These are the activations of a small neural network, seen along a few directions. Each row is one input.
In each table, some parts of the input vary, and every possible input appears once, in random order.
Descriptions start from the smaller parts, as in this example, which fits no table here: one of 4 places along a line, together with either a single point or one of 9 places along a line or (one of 3 separate values, together with one of 5 places around a ring).
Shared parts are said once, and a part with two or three values counts as separate values.

A family of inputs:
row 1: [ -5 -34 -14 -27 -35  -5 -33  65 -43  23  23   8 -59]
row 2: [-83 -59 -49  19 -67 -39 -28  43  41 -25 -43 -26 -42]
row 3: [   2   11  -39   62  -89 -101  -18    5  -14  -36   59  -30  -51]
row 4: [ 77   1  71 -15  -7 -29 -13  12 -37  43   3 -17 -27]
row 5: [  27   -5  -57   42 -102  -41  -29   14  -22  -38   37  -46  -53]
row 6: [ 25  68 -48 -44  47  13   7 -17  -5 -38  36 -75  85]
row 7: [  8  -8 -44 -30  53  47 109  -2 -46  -3  13   7  48]
row 8: [-17  17 -19  -2  52  81   0 -45  19  71 -18  36  83]
row 9: [ 16  49 -29 -28  31  76  19  -6  19  66  20  54  71]
row 10: [ 53  10   4  37 -66 -13 -34 -32  20 -67  15  13 -57]
row 11: [ 27  -4   3  39 -12 -85 -33  39 -44   8  48 -10 -49]
row 12: [ 55  12  93  15   5 -77  -4  17 -36  36  28   6  -9]
row 13: [  3  71 -22 -14  58 -38  19 -22   2 -42  66 -61 101]
row 14: [ 24  -7  70 -55 -17  -3  -8  43 -38  53  -3  27 -23]
row 15: [-35 -68  -6  -2 -16   0 -54  27 -42  25 -15 -10 -46]
row 16: [ -6 -30  73 -35   4  -2 -31   7 -39  59 -48  13 -15]
row 17: [ -28  -21  -55    2 -112  -17  -19   37  -17  -26   35   -9  -53]
row 18: [-36 -31  69  14  10  29  -9  10  69   2 -66  31 -41]
row 19: [-41  11 -18  -8  76  55  13  -2  76  70 -60  36  82]
row 20: [-31  48 -43 -85  34  40  19  -1   4 -27  37 -43  83]
row 21: [ 19   8  61  -5 -36  51  -1   5  10   0  11  49 -53]
row 22: [-24 -30 -39 -10  73  50  86 -38 -48   2 -32  -6  56]
row 23: [ 68  55 -25  11  43  48  16 -39  23  54  29  10  65]
row 24: [-57 -43  15  15 -31  -9 -33  -3  83 -53 -64  32 -46]
row 25: [ -1   3   4  -4 -77  14 -28   0  20 -57   9  56 -53]
row 26: [-12 -15  64  16 -14  51 -25 -32  10   4 -34  35 -46]
row 27: [ 48  76  -8  36  56  -6  21 -33  22  49  47  34  78]
row 28: [ 42  26 -28  36  76 -33 106 -20 -50 -20  36  -8  58]
row 29: [-59 -40 -55  17 -91 -21 -43  -7 -14 -19 -13 -24 -54]
row 30: [-60 -80  -3 -10   9 -28 -36  61  21  26 -49 -17 -50]
row 31: [ 49  47  74  57 -12 -33  -2 -19   9 -16  30  35 -50]
row 32: [ 30  31  22  62 -55 -65 -27 -26  19 -72  35  37 -46]
row 33: [ 71  26  58  31 -25  20  -9 -26  10 -10  11   9 -62]
row 34: [-88  12 -33 -64  77  21  10   3  60 -22 -42 -62  97]
row 35: [ 63   5 -45   9  64  21 100 -26 -50 -15  16 -31  47]
row 36: [-30 -46  78 -37  28 -24 -15  49  20  56 -79   9 -11]
row 37: [-49 -44 -33 -10  96  28 102   3  10   0 -66 -11  60]
row 38: [-62  34 -43 -64  55  41  -9 -30  -4 -22 -13 -51  95]
row 39: [-32 -28   9  17 -56  13 -49 -46  24 -51 -32  36 -51]
row 40: [ 49 -25 -12  12 -26 -30 -38  33 -43  11  30 -36 -62]
What is each input in this table made of?
> one of 5 places along a line, together with either one of 3 separate values or one of 5 places around a ring
Changing only the place on the line of 5 turns row 16 into row 12. The same change can be made to row 15. Which row results?
> row 11
Which other rows does row 38 become when the choice among 3 separate values takes its other values? List them by row number.
> row 8, row 22
Which other rows does row 4 become when the place on the ring of 5 takes its other values? List them by row number.
> row 5, row 10, row 33, row 40
Which other rows does row 39 become when the place on the line of 5 takes its other values? List them by row number.
> row 10, row 24, row 25, row 32

A family of inputs:
row 41: [-13   1  37  19 -47 -30 -47   2  45 -22  -7  17 -46]
row 42: [ 35  -7  39  24 -51  17 -24  -8  -3   2   7  48 -69]
row 43: [ 63  70 -68  29 -12 -40  31 -29 -38 -57 101 -47  41]
row 44: [-57 -24 -51 -17  42  25  49  -5   3 -24 -38 -14  44]
row 45: [ 27  22  13  -4  36  61  32 -28   7  38 -10  42  34]
row 46: [-19  26  16 -11  50  24  -3 -26  46   4 -25   3  52]
row 47: [-38   3 -35 -58  36  34  -2  18   4  23 -13 -30  58]
row 48: [-37 -28 -16 -19 -58 -20 -59  31  -9   4   1 -22 -38]
row 49: [ 35  10  38  -8  75  -1  41   5 -23  53   1   8  39]
row 50: [-43 -55 -39  26 -48 -24  -7  19   2 -41 -26 -11 -55]
row 51: [ 48 -18  66  19 -22 -45 -11  20 -34  20   9   6 -59]
What is each input in this table made of?
> either a single point or (one of 2 separate values, together with one of 5 places along a line)

A family of inputs:
row 52: [ 67   3  -7  35 -46 -12 -12   5 -47   9  52   7 -60]
row 53: [-64 -61 -42 -11   2   3  29  10  -2 -41 -55 -16 -13]
row 54: [ -7  38 -38 -16  20 -37  -8  -7  -3 -27  41 -72  58]
row 55: [-19 -44  51  34 -53 -58 -36  29  13   3 -31  24 -79]
row 56: [  7  59   9  17  19  71   4 -69  76 -21 -13  64  41]
row 57: [ 56   9  24  53 -32 -74  -3  14 -11 -18  38  -1 -45]
row 58: [  0  -4 -60  18  11 -13  65 -10 -39 -58  17 -36  23]
row 59: [ 48  25 -10   2  50  44  44 -27 -42  49  25  22  50]
row 60: [ 17  29  16  52 -91  13 -49 -52  67 -55  21  48 -57]
row 61: [ 57  29  44  15 -34 -67 -49  -1  -9 -11  60 -27 -29]
row 62: [ 41  48  10 -40  48  35  28 -15 -25  46  40  12  64]
row 63: [ 36  56  37 -16  72  -7   9 -29   0  30  29 -13  68]
row 64: [-12 -27  39 -19 -71   0 -65  36  -5  25   2  22 -72]
row 65: [ 58  27  13  -5 -49 -21 -29  16 -31   4  72  -1 -43]
row 66: [-13 -38  37  -9  56  43  52  -6   9  18 -67  30   6]
row 67: [  7   7 -86   2  -6  11  28  -5 -44 -10  36 -38  36]
row 68: [ 66  -5  16  52 -34 -37  25   3 -41 -41  25   6 -65]
row 69: [ -7 -23  11 -24  39  67  15   4   5  67 -52  29  19]
row 70: [ 44  16  14  20  69  21  80 -29 -35  -3   6  23  35]
row 71: [-11  -1  31 -62  40  65  -3  19  18  62 -35  21  38]
row 72: [-74 -43 -37  -7   9 -32   0  26  26 -22 -43 -22   7]
row 73: [ -11  -61   46   30  -58  -24   -6   12  -14  -18  -44   30 -102]
row 74: [ -3 -53  22  14 -73   2 -48  19 -21  30 -18  30 -89]
row 75: [-47  39 -68  21 -34  39 -15 -50  72 -80   2   9  23]
row 76: [-57 -48 -69 -25 -14  31 -10  18  -8   5 -34 -16   1]
row 77: [-66 -21 -50 -58 -12  28 -27  35   8  -1 -15 -23  18]
row 78: [-23 -14  42  -4  62   9  26  11  40  41 -62  21  21]
row 79: [ -4  35 -66 -36  -7   3  12   8 -28 -12  49 -46  50]
row 80: [ 37  37  21  19  70 -17  56 -15  -2  21  11  12  52]
row 81: [-72 -16 -21 -34  13 -17 -46  19  27 -15 -27 -46  26]
row 82: [-13  12 -57  20  20 -48  37   2  -5 -34  31 -44  37]
row 83: [-22   7  58 -35  68  25 -22   5  39  48 -44  -3  40]
row 84: [-15 -19  69   1 -51 -46 -83  23  14   9 -16  -5 -59]
What is each input in this table made of?
> one of 3 separate values, together with either a single point or (one of 2 separate values, together with one of 5 places around a ring)
Changing only the choice among 3 separate values turns row 68 into row 70. The same change can be made to row 64. Which row results?
> row 71
Which other rows does row 79 become when the choice among 2 separate values takes its other values? List them by row number.
> row 77
